Each row below holds a small network's activations on one input, seen along a few directions.
In each table, some parts of the input vary, and every possible input appears once, in random order.
Descriptions start from the smaller parts, as in this example, which fits no table here: one of 8 places around a ring, together with either a single point or (one of 2 separate values, together with one of 4 places along a line) or one of 9 places around a ring.
Shared parts are said once, and a part with two or three values counts as separate values.

Other details of the inputs vary at random and push rows far along two fixed directions, the same in every table; ignore that.

Table:
r1: -0.50  0.53  0.29 -1.47  0.30  1.75  1.66 -0.28  0.61 -1.04 -0.07 -0.80  0.35 -0.43  0.56  0.45
r2: -0.32 -0.65 -0.08 -0.85  0.27  2.43  2.04 -0.10  0.36 -0.77 -0.51 -0.29  0.04 -0.43  0.17  0.26
r3: -1.32  0.15 -1.65 -0.11  1.02  1.61  0.95 -1.23  0.08 -0.28 -1.05  0.23  0.10 -0.16 -1.02  0.34
r4: -0.34  0.66 -0.43 -0.64  0.69  1.04  1.79 -1.26  0.49 -0.95  0.29 -1.24  0.41 -0.20  1.05 -0.11
r5:  1.70 -1.23  2.04  1.22 -2.00 -1.90 -0.90  0.99 -0.99  1.13  0.18 -0.48 -1.73  0.14 -0.50  0.19
r6: -0.62 -0.72 -0.26 -0.08  0.37  1.68  2.28 -1.12 -0.33 -1.30 -0.17 -0.72  0.09  0.29  0.12  0.91
r7:  0.55  0.37  1.99  0.73 -1.75 -2.84 -1.98  0.45 -0.90  1.04  0.05 -0.45 -1.22  0.47 -1.01  0.94
r8: -0.54  1.17 -1.17 -0.86  1.33  1.23  0.59 -1.00  0.68 -0.35 -0.47 -0.82  0.51 -0.48  0.28 -0.51
r9:  0.63  0.57  2.24  0.45 -1.71 -1.84 -1.75  0.88 -1.31  1.87  1.95 -0.86 -0.79  0.38 -1.16 -1.48
r10:  1.39  0.77  1.02  1.07 -1.06 -2.93 -2.34  0.03 -0.66  1.42  0.16 -1.00 -1.04 -0.07 -0.45 -0.74
r11:  0.99 -0.84  1.72  0.93 -1.65 -1.64 -1.82  1.34 -0.73  1.73 -0.66  0.33 -1.73  0.10 -1.28  0.46
r12:  0.56  0.90  1.16  0.95 -1.22 -2.99 -2.65  0.08 -0.82  1.36 -0.20 -0.27 -1.21  0.10 -1.19  0.07
r13:  0.67  0.34  1.93  0.51 -1.77 -2.63 -1.94  0.74 -0.63  1.28  0.01 -0.32 -1.30  0.26 -1.05  0.80
r14: -1.21  0.18 -1.46 -0.35  1.15  1.95  0.73 -0.81  0.26 -0.12 -1.32  0.32 -0.04 -0.34 -0.89  0.15
r15: -0.22  0.62 -0.29 -0.85  0.82  1.25  1.48 -0.76  0.66 -0.82  0.13 -0.99  0.39 -0.31  1.27 -0.29
r16: -0.35  0.11 -1.51 -0.54  1.06  2.19  1.01 -0.55  0.64  0.08 -1.02 -0.29  0.25 -0.90 -0.24 -0.97
r17: -1.34 -0.23 -0.48 -0.33  0.60  2.43  1.79 -0.60 -0.70 -0.02  1.23 -0.39  0.68  0.32 -0.96 -1.18
r18:  1.68 -0.50  0.56  1.53 -1.18 -2.13 -1.94  0.57 -0.69  1.93 -0.28 -0.39 -1.46 -0.28 -0.86 -1.04
r19:  2.08 -0.98  1.66  1.24 -1.53 -1.69 -1.21  1.08 -0.52  1.64 -0.03 -0.59 -1.77 -0.34  0.19 -1.04
r20:  0.77  0.85  1.27  0.51 -1.07 -2.43 -2.80  0.78 -0.36  1.74 -0.48 -0.04 -1.39 -0.29 -1.07 -0.26
r21: -0.13  0.68 -0.22 -1.15  0.64  1.47  1.44 -0.48  0.87 -0.66  0.07 -0.84  0.52 -0.69  1.18 -0.56
r22: -1.14  0.24 -1.40 -0.64  0.97  2.18  0.70 -0.50  0.52  0.01 -1.35  0.52  0.13 -0.71 -0.96 -0.14
r23: -0.18 -0.55 -0.83  0.02  0.65  1.70  2.19 -1.10  0.23 -0.71 -0.13 -0.78  0.08 -0.20  0.66 -0.29
r24: -0.43  0.65 -0.42 -0.38  0.74  0.76  1.67 -1.44  0.25 -1.23  0.42 -1.20  0.59  0.06  1.18  0.03
r25: -0.60  1.11 -1.34 -0.59  1.18  0.79  0.71 -1.29  0.52 -0.54 -0.13 -0.77  0.71 -0.25  0.22 -0.32
r26: -1.41 -0.35 -0.75 -0.13  0.55  1.58  1.55 -1.19 -0.27 -0.82 -0.75 -0.03  0.18  0.41 -0.82  1.37
r27: -1.38  0.80 -0.23 -1.19  0.68  1.39  0.98 -0.62  0.47 -0.73 -0.59 -0.28  0.31  0.07 -0.29  1.15
r28:  0.77 -0.32  0.72  1.63 -1.26 -2.36 -2.32  0.31 -1.12  1.66 -0.58  0.27 -1.53  0.09 -1.55 -0.06
r29: -0.30 -0.50 -0.80  0.23  0.70  1.56  2.17 -1.43 -0.03 -0.91 -0.12 -0.96  0.11 -0.03  0.67 -0.14
r30:  0.06 -3.34 -3.76  0.14  2.82 -0.73 -0.65  4.35  2.16 -4.33  4.48  8.48  7.29  2.40  6.31 -0.38
r31:  1.76 -0.48  0.72  1.27 -1.02 -1.79 -2.15  0.98 -0.51  2.07 -0.53 -0.28 -1.54 -0.45 -0.69 -1.23
r32: -1.29 -0.37 -0.78 -0.34  0.51  1.78  1.60 -0.89  0.00 -0.58 -0.81  0.07  0.09  0.21 -0.86  1.21
r33: -1.07 -0.34 -0.57 -0.82  0.48  2.24  1.23 -0.06  0.46 -0.33 -1.00  0.55  0.24 -0.26 -0.68  0.72
r34:  1.48  0.00  2.40  0.55 -1.96 -2.53 -1.23  0.81 -0.71  0.82  0.60 -0.98 -1.40  0.15 -0.10  0.37
r35: -0.47  1.25 -1.09 -1.15  1.15  1.47  0.58 -0.72  0.91 -0.18 -0.54 -0.69  0.63 -0.88  0.16 -0.78
r36: -0.41 -0.72 -0.15 -0.56  0.46  2.20  2.08 -0.41  0.12 -0.92 -0.47 -0.46 -0.10 -0.05  0.24  0.56
r37: -0.82  0.51  0.12 -0.73  0.38  0.98  1.90 -1.25 -0.06 -1.60  0.26 -1.19  0.42  0.33  0.53  1.07
r38:  0.92 -2.51 -1.05  0.69  0.49 -4.98 -4.73  6.18  1.37 -2.39  4.69  8.99  5.95  2.86  4.65  0.72
r39: -0.55  0.43  0.22 -1.14  0.47  1.40  1.61 -0.48  0.38 -1.20  0.05 -0.83  0.28 -0.01  0.71  0.72
r40: -1.48  1.28 -1.25 -0.74  1.07  0.84  0.49 -1.32  0.39 -0.61 -0.54 -0.10  0.53 -0.09 -0.55  0.48
r41:  1.58 -0.46  0.60  1.76 -1.14 -2.32 -1.99  0.26 -0.96  1.72 -0.24 -0.53 -1.41 -0.09 -0.83 -0.89
r42:  0.84  0.92  1.32  0.22 -1.23 -2.17 -2.82  1.07 -0.10  1.88 -0.52  0.13 -1.24 -0.67 -1.16 -0.53
Each input here is: one of 2 separate values, together with either a single point or (one of 4 places along a line, together with one of 5 places around a ring).
- Changing only the choice among 2 separate values turns r24 into r29. The same change can be made to r40. Which row results? => r3
- Changing only the choice among 2 separate values turns r30 into r21. The same change can be made to r28. Which row results? => r12
- Which other rows does r10 become when the choice among 2 separate values takes its other values? List them by row number. => r41
- Which other rows does r19 become when the place on the ring of 5 takes its other values? List them by row number. => r11, r14, r31, r36
- A walk changes only the place on the line of 4. It starts at r2 and steps to r36. List the rest of the walk in order. => r5, r6

Table:
r43: -2.58 -0.83 -2.63 -1.02  2.15  7.11  5.80 -3.48 -0.15 -1.16 -2.71 -2.38 -0.62 -0.75 -2.04  0.61
r44: -0.54  1.25 -2.74 -1.02  2.19 -0.26 -0.48 -0.32  1.84 -1.84 -0.26  1.60  2.53 -0.07  2.00  0.51
r45: -0.25 -0.32  2.30 -0.29 -1.87  0.60 -0.44  0.86 -1.10  1.86 -0.99 -0.84 -2.26 -0.19 -3.21  0.88
r46: -0.83 -1.34 -1.46 -0.69  1.32  4.96  4.79 -1.56  0.46 -1.39 -0.31 -1.09  0.41 -0.62  0.87 -0.75
r47: -0.50 -1.61 -1.50 -1.30  1.61  1.97  2.65  1.14  1.93 -3.72  0.77  2.86  3.13  0.48  3.88  1.61
r48:  0.74 -3.03 -2.11  2.65  1.13 -4.20 -1.67  2.38 -0.58 -3.17  5.63  5.87  5.32  3.66  4.45 -0.11
r49: -1.23  2.02 -1.21 -1.39  1.20  0.12 -1.23  0.26  0.80 -0.15  0.86  0.97  2.05 -0.14 -0.18 -0.81
r50:  0.93 -1.22 -2.11  0.28  1.90 -0.09 -0.04  1.55  1.19 -1.71  2.79  2.67  3.33  0.76  3.98 -2.11
r51: -2.50  2.25 -3.97 -1.56  3.32  5.88  4.39 -4.91  0.84 -0.73 -2.39 -3.71  0.16 -1.75 -1.36 -1.49
r52:  1.62  1.25  3.79  1.49 -3.17 -3.60 -0.81 -2.04 -2.04  1.76 -1.28 -4.82 -4.39 -0.18 -1.82  1.29
r53: -0.08 -1.92 -2.93  1.17  1.63 -3.73 -3.83  3.55  1.45 -2.34  1.59  7.97  4.53  2.21  3.41  1.59
r54:  2.03  1.36  2.11 -0.51 -1.12 -1.42 -0.76 -0.04  0.55  1.00 -1.12 -2.74 -2.21 -1.39  0.84 -0.44
r55:  2.79  1.20  4.52  0.23 -3.21 -4.05 -4.16  2.69 -0.74  3.47  1.23 -1.40 -2.33 -0.74 -0.63 -1.98
r56: -2.22  0.51 -0.65 -0.66  1.07  0.08  1.23 -0.54 -0.40 -2.60  3.05  1.14  3.05  2.07  1.09  1.22
r57:  2.26 -1.19  1.32  3.33 -2.33 -4.42 -4.61  1.32 -1.66  4.03 -0.86  0.66 -3.08 -0.24 -2.48 -1.50
r58: -2.47  1.58  1.08 -3.10  0.21  6.65  5.58 -2.99  0.27 -0.10 -2.03 -4.63 -1.99 -1.80 -2.28  0.29
r59:  2.86 -1.74  3.36  1.90 -3.42 -4.11 -3.46  2.51 -1.08  2.46 -1.62  0.22 -3.34  0.02 -1.46  1.50
r60: -0.03  1.78  2.80  0.50 -2.62 -1.49 -2.96 -0.39 -1.58  4.32 -2.34 -2.33 -4.32 -1.34 -5.06 -0.31
- What is each input in this table made of? => one of 3 separate values, together with either a single point or one of 5 places around a ring
- Changing only the choice among 3 separate values turns r43 into r45. The same change can be made to r48. Which row results? => r56
- List by row number the other rows that have the choice among 3 separate values in common with r52. => r44, r47, r53, r54, r59
- Which other rows does r46 become when the place on the ring of 5 takes its other values? List them by row number. => r43, r50, r51, r57
